These are the activations of a small neural network, seen along a few directions. Each row is one input.
In each table, some parts of the input vary, and every possible input appears once, in random order.
A made-up example of a description, with smaller parts first: one of 8 places around a ring, together with either a single point or (one of 2 separate values, together with one of 4 places along a line) or one of 11 places along a line.
Shared parts are said once, and a part with two or three values counts as separate values.
(in the rows, 128 means zero)

Other details of the inputs vary at random and push rows far along three fixed directions, the same in every table; ignore that.

Table:
R1: [141 140 146  96  65 152  64 147 113 195  51 141]
R2: [185 149  66  93 113 174 134 236 104 156  33 138]
R3: [152 150 156 122 139 117 145  74 181 111 156 122]
R4: [212 134 137  65  87 169 104 105 198 183  76 125]
R5: [ 73 122 161 156  91 101  97 116  91 136 141 143]
R6: [ 73 126 165 153  93  98 109 125 100 141 135 141]
R7: [ 96  76  66 164 160 122 139 164  81 104 123 144]
R8: [ 78 149 164 153 125 116 117 106  84 143 138 111]
R9: [147 170 162  92  46 160  83 182 108 184  58 143]
R10: [174  80  73 121 188 124 200 136 186  95 141 126]
R11: [147 181 121 100  91 176  61 120  95 196  57 106]
R12: [ 83  83  83 144 170 119 182 167  97 121 111 135]
R13: [ 67 122 157 158  85 110  84 106  85 135 143 147]
R14: [ 85 179 163 144 115  95 110 110 102 128 121 135]
R15: [137 120 148 118 112 117 131  72 181 123 164 119]
R16: [113  91 100 134 145 126 168 207  74  91 152 142]
R17: [ 86  76  84 154 164 119 175 166  88 129 131 123]
R18: [ 86  80  74 150 151 126 159 156  79 130 128 120]
R19: [158 140 167 129 144 111 129  94 187  97 168 134]
R20: [185  79  95 117 164 135 213 199 200  85 171 151]
R21: [227 168 126  67 105 173  98 101 193 178  67 123]
R22: [155 155 162 130 162 134 140  82 173 110 171 110]
R23: [139 120 170 116 133 124 149  89 195 127 170 127]
R24: [153 131 154 126 144 139 130  77 173 118 175 104]
R25: [121 126  89 141 153 126 158 201  67  82 144 126]
R26: [ 93  93  58 147 158 124 148 148  80 121 115 112]
R27: [ 77 181 157 141 132 113 117 100  96 135 123 126]
R28: [ 58 132 144 143 105 115 101  93  85 134 136 111]
R29: [230 137 124  87 104 178  67 110 191 161  96 136]
R30: [ 98 110  67 150 171 134 153 150  75 123 117 114]
R31: [ 82 159 146 159 114 116  82  96  87 113 136 138]
R32: [165 135 161 131 142 119 117  86 185  98 171 134]
R33: [ 81 144 167 151 109  97 105 119  96 129 128 133]
R34: [ 83 137 160 156 108 102  94 112  89 128 133 134]
R35: [157 145 164 127 159 133 140  82 174 115 174 109]
R36: [ 56 131 144 147  96 109 101  94  84 142 143 112]
R37: [141 105 159 126 125 129 110  87 181 102 177 144]
R38: [108  88 100 142 143 121 171 206  78  92 164 145]
R39: [138 123 159 119 116 117 146  81 187 126 161 127]
R40: [100 107  68 146 187 117 180 166  92 116 110 131]
R41: [147 118 174 120 123 107 142 100 205 118 175 139]
R42: [ 97  92  76 151 167  98 175 182 100 111 113 141]
R43: [153 195 156  98  58 155  81 177 100 172  58 135]
R44: [149 108 168 123 127 121 120  92 189 104 174 139]
R45: [102 107  54 145 161 117 159 145  83 115 102 124]
R46: [ 75 148 143 147 103 105 111  86  87 131 122 116]
R47: [167 149 184 125 122 127 155 138 190  92 174 133]
R48: [248  77  47  57 129 188 136 152 203 168  57 120]
R49: [142 153 140 127 147 132 120  69 169 106 170 106]
R50: [ 83 165 164 144 115  92 113 114  99 130 123 136]
R51: [149 176 133 105  82 150  59 140 107 183  47 136]
R52: [ 69 132 168 150 120 117 121 109  86 144 137 116]
R53: [175  74  77 120 209 132 206 150 189  95 145 127]
R54: [169 121  34  92 124 177 101 167  94 185  37 113]
R55: [143 119 157 122 137 140 131  80 174 121 175 110]
R56: [142 156 144 129 141 120 131  64 172 100 159 114]
R57: [191 116  70  85 109 179 116 233  81 157  63 135]
R58: [ 99 173 177 140  96 117 104 147  60 106 157 124]
R59: [ 69 138 169 146 101  93 119 123  99 136 125 138]
R60: [169  89  76 139 201 127 173 145 178  72 159 137]
Description of these inputs: one of 5 places along a line, together with either one of 2 separate values or one of 4 places along a line or one of 6 places around a ring.
- Changing only the place on the line of 5 turns R18 into R55. The same change can be made to R38. Which row results? => R16
- Changing only the place on the line of 5 turns R54 into R28. The same change can be made to R35. Which row results? => R52
- Change only the choice among 2 separate values in R2. List by row number the other rows that result. => R25
- Change only the place on the line of 4 in R31. List by row number the other rows that result. => R14, R51, R60
- A walk changes only the place on the line of 4. It starts at R50 and steps to R19. List the rest of the walk in order. => R32, R29
- Which other rows agree with R57 in the place on the line of 5? List them by row number. => R7, R8, R10, R24, R26, R33, R34, R42, R46, R47, R53

Table:
R61: [ 74 116 114 145 126 111 129 115  89 145 111 124]
R62: [189 106  98 107 158 147 164 166 174 117 124 134]
R63: [ 84 130 134 148 111 121 117 147  68 122 138 129]
R64: [131 152 198 137 145 106 136  29 207  91 210 110]
R65: [172 170 160  98  95 157  66  74 160 168 106 115]
R66: [102 118 101 140 128 129 107 125  86 144 105 126]
R67: [111 123 119 130 112 129 125 165  95 142 103 138]
R68: [112 139 116 132 119 127 123 156  90 134 102 134]
R69: [164  94 102 120 153 133 159 152 166 104 144 137]
R70: [184 108  97 112 159 140 163 159 170 110 130 132]
R71: [136 177 195 114  87 129  94 104 142 147 130 127]
R72: [ 23 123 164 199 183  57 189  59 122  53 230 115]
R73: [166  94  94 119 152 137 156 157 161 108 137 138]
R74: [160 169 164 101  96 150  75  69 159 163 111 113]
R75: [168 108 105 121 165 131 168 149 170  97 149 132]
R76: [ 89 117 108 140 124 122 119 121  89 148 102 124]
R77: [113 124 115 131 111 128 119 160  92 142 101 136]
R78: [ 96 117 104 140 126 126 113 121  87 145 103 124]
R79: [ 87 127 132 143 114 115 128 157  85 133 119 136]
R80: [160 175 186 103  86 148  82 102 145 143 139 119]
R81: [181  93  93 108 148 146 157 167 168 121 122 138]
R82: [115 137 118 130 119 128 128 161  92 139  99 134]
- What is each input in this table made of? => one of 2 separate values, together with either a single point or one of 4 places along a line or one of 6 places along a line
- Changing only the choice among 2 separate values turns R62 into R67. The same change can be made to R75. Which row results? => R69
- Change only the choice among 2 separate values in R68. List by row number the other rows that result. => R73
